These are the activations of a small network on made-up records, seen along a few directions, one row for each record.
Records have a field called Todu. Each example row is followed by its value.
Other fields move the rows too, some of them a lot.
(in the rows, 500 means zero)
Random noise pushes rows far along 2 fixed directions. That doesn't count. These rows show it; they differ only by the noise:
[542 590 495 344 468 510 491 579 565 510 545 559 455 569 507 483 432]
[230 605 310 271 681 163 528 323 225 663 291 278 707 665 445 311 597]
[529 656 402 319 470 412 484 525 408 562 486 513 461 542 461 446 435]
[647 561 588 377 399 658 482 682 731 442 648 667 371 547 543 552 377]

[614 384 513 707 496 395 557 394 670 271 478 486 560 276 426 501 524]  k8
[668 568 537 460 399 564 474 608 636 435 579 645 388 429 475 542 397]  k6
[748 571 511 305 304 761 509 690 812 462 680 629 308 556 523 546 333]  k1
[458 614 465 454 521 377 440 489 282 581 466 520 503 474 481 474 494]  k6
[682 704 162 379 386 214 541 333 334 491 357 421 430 303 266 403 412]  k7
[301 344 637 741 682 346 504 394 427 419 421 468 670 454 540 516 644]  k2
[548 592 440 319 452 547 483 559 526 580 525 508 459 588 492 458 447]  k1
[436 385 598 666 566 481 517 478 532 431 478 487 586 469 522 510 569]  k3
[895 735 276 333 226 499 516 556 571 406 604 617 222 306 362 512 277]  k4
[582 452 480 522 480 451 572 443 739 334 543 507 485 385 454 516 469]  k5
[524 381 427 497 539 362 641 344 840 303 410 396 601 458 393 449 515]  k2
[644 605 479 509 421 485 461 550 472 444 589 630 363 357 475 555 417]  k5
[418 475 372 596 563 269 544 299 330 502 336 324 632 387 402 414 580]  k3
[433 420 517 609 575 370 538 395 515 411 445 461 570 434 478 511 556]  k2
[702 539 390 510 418 412 525 434 603 372 493 518 449 318 387 489 441]  k8
[340 507 545 482 618 385 463 469 383 568 455 486 598 556 530 469 565]  k6
[395 417 449 382 603 389 595 388 707 423 455 369 638 584 497 420 570]  k4
[534 558 618 512 448 656 399 663 404 579 625 644 402 528 594 564 462]  k1
[551 358 549 835 543 324 554 360 615 252 458 507 578 189 410 525 559]  k5
[510 444 474 707 523 300 532 359 431 374 420 451 572 283 419 487 552]  k7
[593 579 301 453 455 307 553 365 410 432 435 403 498 374 397 430 475]  k8
[574 422 411 670 502 281 589 307 595 300 430 408 579 249 379 455 529]  k4
[287 527 441 406 637 371 492 425 289 644 394 386 621 650 518 419 591]  k3
[737 562 353 379 360 458 579 469 764 356 510 517 407 394 366 476 380]  k7

Here are new rows. What is Todu for each?
[321 398 493 452 653 382 550 367 559 473 448 366 669 588 541 439 614]  k8
[533 442 585 419 467 670 513 582 759 481 601 535 482 583 561 522 468]  k1
[716 459 518 873 416 359 494 416 481 275 470 610 432  91 358 585 467]  k2
[507 376 649 790 520 522 480 503 515 398 521 569 524 352 517 569 548]  k3
[540 333 563 723 545 390 584 394 747 258 442 486 597 338 428 512 541]  k2
[499 458 642 377 511 636 515 633 817 438 608 594 499 645 586 519 462]  k6
[599 603 480 304 395 656 458 624 565 588 608 584 368 586 530 522 406]  k1
[564 414 397 642 509 272 621 303 634 286 374 391 584 304 354 453 518]  k2
